A small network was trained on made-up records. Each row is its average activation on records with the value named, seen along a few directions.
Values that are neighbours, or in one group, have similar rows; names and order tell nothing.
(in the rows, 500 means zero)
Random noise pushes rows far along 6 fixed directions. That doesn't count. These rows show it; they differ only by the noise:
501, 378, 511, 391, 492, 532, 494, 349, 610, 414, 501, 603, 624, 260, 506, 438
598, 365, 684, 555, 445, 381, 647, 450, 484, 378, 484, 426, 570, 520, 525, 325
576, 489, 539, 483, 512, 461, 672, 509, 442, 516, 460, 448, 495, 554, 564, 443
580, 450, 433, 298, 429, 639, 649, 435, 475, 503, 450, 533, 674, 393, 567, 581
353, 490, 692, 611, 681, 355, 505, 467, 697, 436, 563, 569, 316, 405, 494, 306
386, 563, 573, 446, 520, 626, 635, 511, 599, 474, 516, 548, 482, 555, 564, 545
580, 251, 592, 385, 548, 390, 488, 424, 542, 382, 617, 491, 567, 426, 615, 249
486, 466, 491, 600, 575, 382, 426, 366, 571, 465, 467, 572, 435, 395, 470, 326


Values of Daru:
y20: 368, 610, 512, 598, 452, 612, 394, 363, 684, 415, 342, 662, 697, 357, 286, 597
y11: 402, 656, 642, 648, 369, 556, 682, 538, 415, 449, 429, 522, 492, 521, 447, 576
y15: 635, 280, 581, 375, 530, 305, 563, 516, 487, 545, 578, 367, 424, 440, 630, 390
y29: 550, 485, 565, 136, 558, 525, 769, 731, 475, 698, 505, 391, 583, 229, 619, 602
y22: 511, 428, 503, 507, 625, 393, 413, 432, 558, 601, 525, 474, 456, 359, 390, 522
y10: 493, 542, 457, 646, 380, 586, 436, 368, 464, 438, 389, 528, 559, 673, 483, 419
y23: 541, 494, 468, 375, 564, 571, 622, 576, 415, 718, 513, 394, 400, 583, 552, 647
y6: 494, 380, 445, 502, 407, 615, 295, 451, 460, 268, 626, 539, 659, 657, 467, 376
y16: 638, 528, 197, 588, 366, 433, 387, 384, 328, 691, 332, 502, 513, 428, 416, 422
y14: 620, 313, 710, 501, 465, 231, 543, 503, 461, 322, 628, 451, 658, 314, 560, 265
y26: 576, 445, 513, 468, 482, 392, 528, 506, 600, 587, 472, 505, 560, 381, 522, 573
y4: 545, 494, 428, 278, 463, 629, 593, 606, 352, 535, 454, 496, 638, 572, 688, 738
y30: 490, 506, 379, 215, 426, 696, 529, 632, 480, 529, 554, 475, 665, 439, 585, 799
y13: 637, 521, 377, 282, 473, 566, 674, 575, 384, 675, 508, 391, 618, 404, 448, 628
y28: 473, 450, 716, 695, 614, 345, 462, 502, 532, 365, 545, 497, 395, 536, 391, 446
y24: 528, 371, 523, 475, 365, 459, 377, 473, 553, 395, 582, 446, 714, 547, 469, 361
y7: 528, 410, 546, 468, 558, 572, 450, 421, 603, 465, 493, 614, 517, 344, 408, 400
y1: 454, 516, 526, 475, 640, 494, 479, 450, 510, 534, 546, 605, 347, 325, 473, 603
y25: 510, 597, 475, 567, 564, 407, 451, 511, 564, 622, 451, 439, 456, 516, 445, 593
y8: 495, 556, 702, 385, 484, 522, 694, 747, 464, 385, 655, 410, 556, 720, 603, 512
y9: 326, 479, 404, 421, 603, 654, 205, 589, 585, 490, 687, 532, 371, 604, 539, 536
y18: 343, 771, 467, 574, 632, 573, 526, 616, 530, 533, 496, 505, 375, 704, 537, 752
y3: 394, 538, 382, 583, 478, 638, 345, 451, 461, 395, 571, 562, 435, 630, 481, 431
y5: 523, 535, 426, 557, 555, 443, 484, 598, 431, 637, 555, 445, 314, 469, 608, 524
y12: 493, 508, 446, 617, 277, 520, 443, 523, 425, 457, 392, 476, 608, 591, 495, 611
y19: 488, 494, 699, 533, 550, 415, 558, 570, 579, 459, 444, 487, 532, 495, 525, 388
y2: 534, 342, 532, 361, 420, 581, 537, 528, 486, 455, 616, 470, 535, 360, 529, 587
y27: 619, 369, 533, 463, 407, 543, 479, 522, 377, 398, 501, 475, 524, 672, 644, 481
y17: 428, 735, 400, 367, 577, 701, 587, 544, 587, 571, 478, 585, 446, 556, 420, 705
y21: 555, 482, 350, 405, 286, 682, 504, 433, 415, 522, 500, 460, 609, 573, 450, 538
Each value of Daru is a pair of two hidden parts, and every pair occurs once (5 first parts, 6 second parts).
Q: Changing only the second part turns y21 into y1. y29 has the same second part as y21; what does that change turn y29 into?
A: y4
Q: Changing only the second part turns y10 into y27. y17 has the same second part as y10; what does that change turn y17 into?
A: y28
Q: Changing only the second part turns y19 into y12. y7 has the same second part as y19; what does that change turn y7 into?
A: y2
Q: Changing only the second part turns y15 into y16. y25 has the same second part as y15; what does that change turn y25 into?
A: y24
